Each row below holds a small network's activations on one input, seen along a few directions.
Each table varies a few parts of the input and shows all the possible inputs, shuffled.
Descriptions start from the smaller parts, as in this example, which fits no table here: one of 4 places along a line, together with either a single point or one of 9 places along a line or (one of 2 separate values, together with one of 8 places around a ring).
Shared parts are said once, and a part with two or three values counts as separate values.

Other details of the inputs vary at random and push rows far along three fixed directions, the same in every table; ignore that.

Rows:
r1: [ -8  36 -33 -31   3   1 -25   5 -41  28   1  22   6]
r2: [ 52 -36 -18   9 -39   6  33  -6  24 -30 -21 -32   1]
r3: [ 42  42   6  10 -93  15  45   4 -37  -8  -2 -19 -14]
r4: [ 10 -13 -27  -9  50 -34 -29 -22  28  -2 -18  14  20]
r5: [-18  42  -5 -24  -2 -25 -15   3 -31  32   6  19   4]
r6: [  7  -9 -12   3  55 -37  -4 -40  24  19 -22  -8  10]
r7: [ 42  41  12   5 -88   0  37  24 -26   0  -3 -18 -19]
r8: [-57   9  61  15 -22  54  -1  48 -17   9  24  26 -29]
r9: [-51 -71  22   4  25  52   2   8  34 -17  22  18 -19]
r10: [  1 -21 -31  -2  56 -17 -10 -43  11  14 -26  -8  17]
r11: [  9 -15 -25 -17  53 -36 -17 -19  30   7  -9  10  14]
r12: [-19  41 -12 -28  -2 -11 -19  -7 -40  28   6  17  16]
r13: [ 57 -30 -21  -3 -40  -1  27  -5  32 -42  -3 -12   6]
r14: [-41 -47  54  31  35  40   4   8  42 -12   3   7 -24]
r15: [ 50  -9 -20  38 -22 -27  27  17  24 -72  15 -47  -6]
r16: [-14  35 -24 -26  -1  -3 -24  10 -45  38  -5   7  17]
r17: [-41 -52  50  20  38  51  15   2  36 -10  10   1 -16]
r18: [  7  -6 -14  11  51 -35 -15 -43  22  10 -29  -5  15]
r19: [-58   4  57   4 -19  65   8  43 -23  12  32  20 -22]
r20: [-16  46  -8 -15  -8 -23 -27   0 -34  23  -2  23  10]
r21: [ 58 -29 -11  24 -31 -16   5  -1  17 -66  19 -42   3]
r22: [-10  43  -2 -19   0 -23 -15  13 -31  40  -1   8  10]
Each input here is: either one of 2 separate values or (one of 4 places along a line, together with one of 5 places along a line).
- A walk changes only the place on the line of 5. It starts at r3 and steps to r17. List the rest of the walk in order. => r19, r12, r13
- List by row number the other inputs of the same sort as r15. => r21

Rows:
r23: [ -3  27   3  -7 -29  18   6   4 -34  18  -2   4  -5]
r24: [-48 -24  45   6  13  47   9  16  11  13  10  20 -22]
r25: [ -6  35  13   6 -18   2  -3  17 -28  -1  16  -2  -7]
r26: [-44 -15  39  23  23  32   0  22   8 -14  27   6 -24]
r27: [ -2  31   3 -10 -31  11   8   7 -32  23  -4   4  -5]
r28: [ -2  34   3  -9 -32   8   8   3 -29  21  -2  13  -9]
r29: [ -1  21 -32 -26  24 -24 -24 -14 -20  29 -12   6  23]
r30: [ 26 -24  -7  -4 -29   2  16   4  21 -16  -5  -5   2]
r31: [ 25 -21 -10  -2 -28   1  16  -3  20 -22  -2  -1  -4]
r32: [ 28  -8  -1  19 -16  -8  12   6  16 -32   5 -19  -6]
r33: [ -1  20 -32 -22  22 -18 -25 -18 -23  24 -10   5  23]
r34: [-41 -26  15  13  81  -1 -24  -6  25  -3  10   5  -1]
r35: [ 24 -28 -24  11  44 -41  -9 -26  37 -22 -11 -23  20]
r36: [ 25 -24  -6  -2 -30   0  13   1  22 -19  -6  -3   1]
r37: [ -6  23 -11  -1  35 -30 -24  -9 -14  11   1  -4  14]
r38: [ 25 -20   2   4 -30   2  20  -6  21 -10 -14  -7  -1]
- What do these inputs look like to the network? => either one of 6 places along a line or (one of 2 separate values, together with one of 5 places along a line)
- A walk changes only the place on the line of 5. It starts at r33 and steps to r29. List the rest of the walk in order. => r30, r36, r31
